These are the activations of a small neural network, seen along a few directions. Each row is one input.
Each table varies a few parts of the input and shows all the possible inputs, shuffled.
Descriptions start from the smaller parts, as in this example, which fits no table here: ring(5) and (point or ring(9) or (values(3) and line(6))).
Shared parts are said once, and a part with two or three values counts as separate values.
In the rows, zero is written as 128.

A family of inputs:
r1: [125 152 129 143 140 119 126 135 121 146 138 136 128 109 160 135 108 116]
r2: [131  42  74 124  75 175 144 137 180 126 121 138 125 227  19 158 200 156]
r3: [125 154 129 145 141 117 126 135 125 143 137 133 128 110 162 134 114 114]
r4: [127 154 128 146 141 114 127 133 122 145 139 132 128 110 160 136 111 115]
r5: [137 132 160  92 157 119 112 112  99  87 108  98 121  79 151  73 114 149]
r6: [130  42  75 123  76 175 144 137 183 124 121 138 127 227  21 158 202 153]
r7: [106 177 145 147 124 112 133 126 130 157 139 157 156 138 157 161  95  85]
r8: [136 136 141 126 143 119 125 132 107 122 133 117 116  86 151 114 124 129]
r9: [107 179 142 151 125 109 133 124 129 161 141 154 153 138 154 160  94  90]
r10: [139 135 135 130 143 118 125 133 108 124 133 116 113  86 152 115 122 132]
r11: [139 134 135 130 143 120 124 132 108 124 133 114 111  87 152 112 121 133]
r12: [109 176 141 150 124 110 134 124 129 158 142 153 152 140 158 161  92  86]
r13: [137 132 160  91 155 119 112 111  95  89 107 100 121  78 148  73 110 153]
r14: [140 132 156  95 157 118 113 112  99  89 109  97 118  78 151  74 113 152]
r15: [133  43  71 126  76 173 144 137 183 125 118 138 124 227  22 158 200 157]
Changing only one part turns r12 into r9. The same change can be made to r10. Which row results?
Answer: r11
What is each input in this table made of?
Answer: values(3) and (point or line(4))
Start at r7 and move only the line(4) part, one step at a time. The first step leads to r3. Which rows follow, in order?
Answer: r8, r5

A family of inputs:
r16: [107 183 198  87 148  99 114  88  97  97 101 121 164 103 152  88  79 119]
r17: [104 179 166  86 166 111  98  82 117  99  95 117 163 130 173  68  51 137]
r18: [152 154 148 158 150 104 131 161  77 148 156 124  89  11 186 132 123 119]
r19: [153  31 103  87 106 167 130 128 137  81 108  97 100 152  36  97 201 187]
r20: [103 145 112 176  72 130 158 145 163 191 153 192 161 199  95 228 135  72]
r21: [149 153 132 154 166 108 125 152  86 145 162 109  90  32 199 117 115 120]
r22: [115 182 213  89 132  93 123  96  82  99  97 132 162  81 141 106  85 117]
r23: [147  29  70  87 126 178 113 121 159  85 104  94  99 179  53  74 174 209]
r24: [ 99 150  94 183  93 132 149 141 188 184 152 176 161 221 115 212 138  72]
r25: [100 150 103 180  84 128 155 139 169 192 160 178 160 212 102 218 133  72]
r26: [105 184 181  91 162 108 104  88 116  94  95 113 162 119 170  73  74 126]
r27: [ 95 148  69 182 105 140 136 133 193 198 154 177 158 238 116 195 106  97]
r28: [160  26 111  83  92 164 136 133 127  80 102 109 100 140  34 110 198 184]
r29: [150  32  85  91 120 175 120 127 156  79 102  89  98 170  53  81 197 196]
r30: [ 99 152  84 188  97 133 146 137 188 192 154 169 156 229 118 204 127  81]
r31: [102 149 121 180  69 127 161 149 156 194 154 193 160 190  90 232 142  69]
r32: [157  29 119  85  90 166 136 140 123  83 101 113 102 130  30 113 208 184]
r33: [107 182 190  88 157 102 110  89 113  87  94 117 166 111 167  83  82 117]
r34: [154 149 139 153 153 106 130 158  79 146 156 122  90  20 194 129 114 119]
r35: [148 150 100 156 181 115 112 143 103 149 158 103  88  62 219 100  85 134]
r36: [112 177 205  83 137 100 118  95  90  96  94 134 165  90 148 100  80 119]
r37: [149 153 124 156 174 109 121 152 100 137 159 104  91  41 212 112 116 116]
r38: [156  30  93  89 114 165 127 127 152  71 103  91 100 161  52  93 202 184]
r39: [149 155 114 161 177 111 118 149 101 144 159  99  87  50 217 105 107 124]
What is each input in this table made of?
Answer: values(4) and line(6)
Changing only the values(4) part turns r37 into r38. The same change can be made to r34. Which row results?
Answer: r28
Start at r31 and move only the line(6) part, one step at a time. The first step leads to r20. Which rows follow, in order?
Answer: r25, r24, r30, r27
Change only the values(4) part in r39. List by row number the other rows that result.
Answer: r26, r29, r30
Change only the line(6) part in r16. List by row number the other rows that result.
Answer: r17, r22, r26, r33, r36
